[[143 134 142 130 125 117 129 131 117]
 [128 128 135 121 117 126 127 127 131]
 [135 131 129 122 137 115 137 139 125]
 [140 147 114 137 126 134 139 121 127]
 [137 149 118 132 121 122 108 131 129]
 [132 124 121 151 129 115 130 129 129]
 [115 127 137 133 120 140 138 119 135]
 [145 121 130 136 137 114 132 126 119]
 [131 137 129 129 114 139 129 114 122]
 [126 128 130 124 131 126 133 145 123]] gives 135

[[116 118 133 120 108 119 115 130 121 137 126 118 121 119 135 114]
 [122 132 116 122 129 111 113 125 121 116 136 132 110 136 130 142]
 [136 126 128 128 111 128 115 120 128 105 145 125 135 119 130 136]
 [122 136 143 117 122 121 111 113 124 123 122 146 114 134 134 129]
 [131 126 107 129 135 132 115 128 134 123 147 123 141 112 126 124]
 [112 139 116 114 120 126 123 130 125 124 140 128 125 105 138 122]
 [141 125 118 120 115 148 137 134 134 132 122 131 143 115 121 121]
 [113 132 139 132 132 118 130 125 126 151 140 112 119 122 123 138]
 [135 155 147 128 127 131 140 121 137 133 128 127 138 130 135 123]
 [130 108 110 137 114 138 118 131 126 139 135 140 119 123 124 127]
 [135 121 126 141 138 129 143 129 114 141 126 114 133 129 149 134]] gives 136

[[142 143 121 111 128 127 132 132 134 131]
 [133 123 115 113 112 113 138 126 114 133]
 [140 126 105 153 126 133 132 133 109 131]
 [130 119 121 118 132 116 114 113 104 110]
 [126 140 121 134 113 138 143 146 142 141]] gives 140

[[122 115 113 138 136 146]
 [118 120 124 133 118 152]
 [104 104 123 136 117 142]
 [127 125 119 133 139 128]
 [139 136 120 131 138 134]
 [128 149 145 107 101 145]
 [131 113 131 143 122 138]
 [134 138 134 128 124 145]] gives 104

[[142 108 127 116 134 137 124 123 127 126 136]
 [140 141 123 149 116 135 130 126 138 143 137]
 [130 128 106 148 134 119 131 132 150 132 115]
 [126 120 147 129 115 145 129 156 140 150 132]
 [129 114 129 108 119 120 141 115 122 125 132]
 [127 127 125 149 131 126 127 101 122 148 137]
 [119 128 131 117 117 129 143 135 140 138 124]
 [130 135 144 141 143 114 121 115 111 146 135]] gives 130

[[138 112 127 124 124 140]
 [128 117 129 134 133 129]
 [118 129 124 140 141 133]
 [113 119 142 128 134 137]
 [130 115 143 114 112 120]
 [125 129 145 111 123 137]
 [120 129 143 118 131 145]
 [131 128 141 114 121 130]
 [135 149 122 123 131 140]] gives 118

[[126 119 115 138 141 137 119 132 130 136 120 135 120 127 119 132]
 [131 140 133 117 123 122 135 124 131 128 134 124 139 127 136 123]
 [125 120 151 134 104 121 134 133 135 124 121 128 155 129 144 126]
 [142 133 129 128 122 114 128 117 142 119 155 107 130 128 130 122]
 [129 151 124 118 145 133 133 122 130 127 128 139 136 126 117 116]
 [123 139 128 118 135 134 117 136 135 131 120 137 135 127 120 129]] gives 125

[[119 118 124 131 134 128 126 127 131 127 134 130]
 [135 106 131 133 136 144 131 113 132 128 123 141]
 [119 118 121 136 128 135 129 127 147 119 136 123]
 [118 117 123 134 129 131 129 126 139 120 136 126]
 [136 108 131 133 134 145 131 114 135 127 122 139]
 [127 125 130 129 127 126 131 126 124 124 129 128]
 [125 121 129 128 134 127 127 124 121 130 129 134]
 [117 115 124 132 135 127 126 125 128 126 135 131]
 [137 119 132 131 127 140 133 119 134 125 122 132]
 [138 114 132 133 128 144 133 116 137 125 121 134]] gives 119
---
106  125  131  147
111  134  128  133
104  130  128  139
-> 147, 104

152  124  139  127  127
155  129  127  131  125
130  118  127  143  122
-> 127, 130

112  142  117  149
150  125  120  121
-> 149, 150

113  133   98  142  136  119  123
138  117  155  132  128  130  111
127  113  114  140  157  116  135
-> 123, 127

131  125  127  141  150  130 -> 130, 131

143  140  134  134  128  154  154 -> 154, 143

146  157  116  121  109  138 -> 138, 146
---
[[133 144 116 147 131 130 152 119]
 [135 153 114 148 136 129 154 118]
 [128 135 126 131 127 130 127 127]
 [127 139 124 134 129 131 136 129]
 [129 146 117 144 128 134 157 124]
 [132 150 116 146 129 131 152 119]
 [128 135 126 131 125 129 134 128]
 [127 132 130 126 139 133 122 129]
 [128 137 126 132 128 130 133 129]
 [127 134 123 135 126 132 139 128]
 [127 129 131 123 141 137 127 129]] ans = 128

[[129 143 126 129 132 136 124 126]
 [126 121 143 129 124 114 128 128]
 [126 125 127 127 123 129 125 130]
 [124 120 125 124 135 117 124 129]
 [128 151 130 126 129 123 125 129]
 [131 153 136 138 131 127 133 125]
 [127 128 129 122 122 132 129 131]] ans = 125

[[125 118 112 121 135 138 120 121 114]
 [126 118 114 132 119 115 138 133 146]
 [127 125 124 123 137 140 116 122 107]
 [130 137 145 123 135 142 118 120 110]
 [126 118 111 123 135 135 120 123 114]
 [126 121 118 133 119 115 138 134 147]
 [131 142 152 127 130 136 123 124 119]] ans = 147

[[125 134 127 129 127 127 129 128 128 129 122]
 [130 138 129 129 130 125 128 123 127 126 129]
 [124 127 128 128 127 145 127 128 128 126 108]
 [130 129 129 128 127 132 131 129 128 128 126]
 [130 127 129 128 126 120 117 128 128 125 141]
 [130 122 129 127 124 130 126 129 128 127 136]
 [131 126 129 127 127 124 126 128 128 126 146]
 [132 125 129 129 125 128 126 128 129 125 151]] ans = 146

[[129 121 135 127 132 127 128 122]
 [129 127 155 121 129 138 125 135]
 [131 128 128 122 125 127 127 127]
 [130 113 139 126 136 127 127 122]
 [132 129 128 123 126 127 126 124]
 [133 128 127 123 126 127 126 123]
 [132 128 128 123 125 127 126 125]
 [129 121 135 127 132 127 128 122]
 [133 128 127 123 126 126 126 123]] ans = 122

[[122 124 149 125 131 131 125 126 131 125 127 123 117 131 134 132]
 [131 127 138 128 127 121 125 126 126 126 125 130 141 121 130 122]
 [132 129 147 126 132 121 122 127 130 122 119 126 133 134 126 136]
 [128 133 106 127 137 134 116 125 130 116 120 132 123 134 136 145]
 [132 144 125 135 125 142 139 130 126 137 113 106 135 121 125 121]
 [133 126 124 138 131 122 150 130 126 149 122 125 138 131 125 131]
 [132 122 127 129 132 107 138 126 134 138 117 118 133 131 138 132]
 [128 113 121 134 137 116 134 134 129 131 139 135 134 140 132 146]
 [125 136 132 129 133 130 129 129 128 129 110 143 131 133 130 133]
 [124 126 137 124 128 119 113 128 126 112 130 121 119 121 124 123]
 [132 124 135 126 120 127 136 129 123 136 124 137 128 117 123 109]
 [127 134 142 124 141 122 121 127 134 120 118 114 120 146 137 149]] ans = 109
---
112,116,140,130,137,118,109
126,128,111,132,153,130,151
131,130,138,132,145,120,130
Out: 120

106,117,126,142,127
125,113,140,130,112
123,115,134,153,123
Out: 153

152,128,128,128,129,127
129,126,129,129,119,128
128,142,128,128,129,129
Out: 129

103,129,127,128
111,130,128,127
124,126,149,130
Out: 149

117,112,151,108,112,100,117
120,113,150,108,112,101,119
124,116,146,108,112,103,122
Out: 103

121,126,137,102
133,124,144,122
140,136,128,131
Out: 128

128,136,125,126,130,116
125,114,137,126,128,146
123,121,150,126,132,116
Out: 132
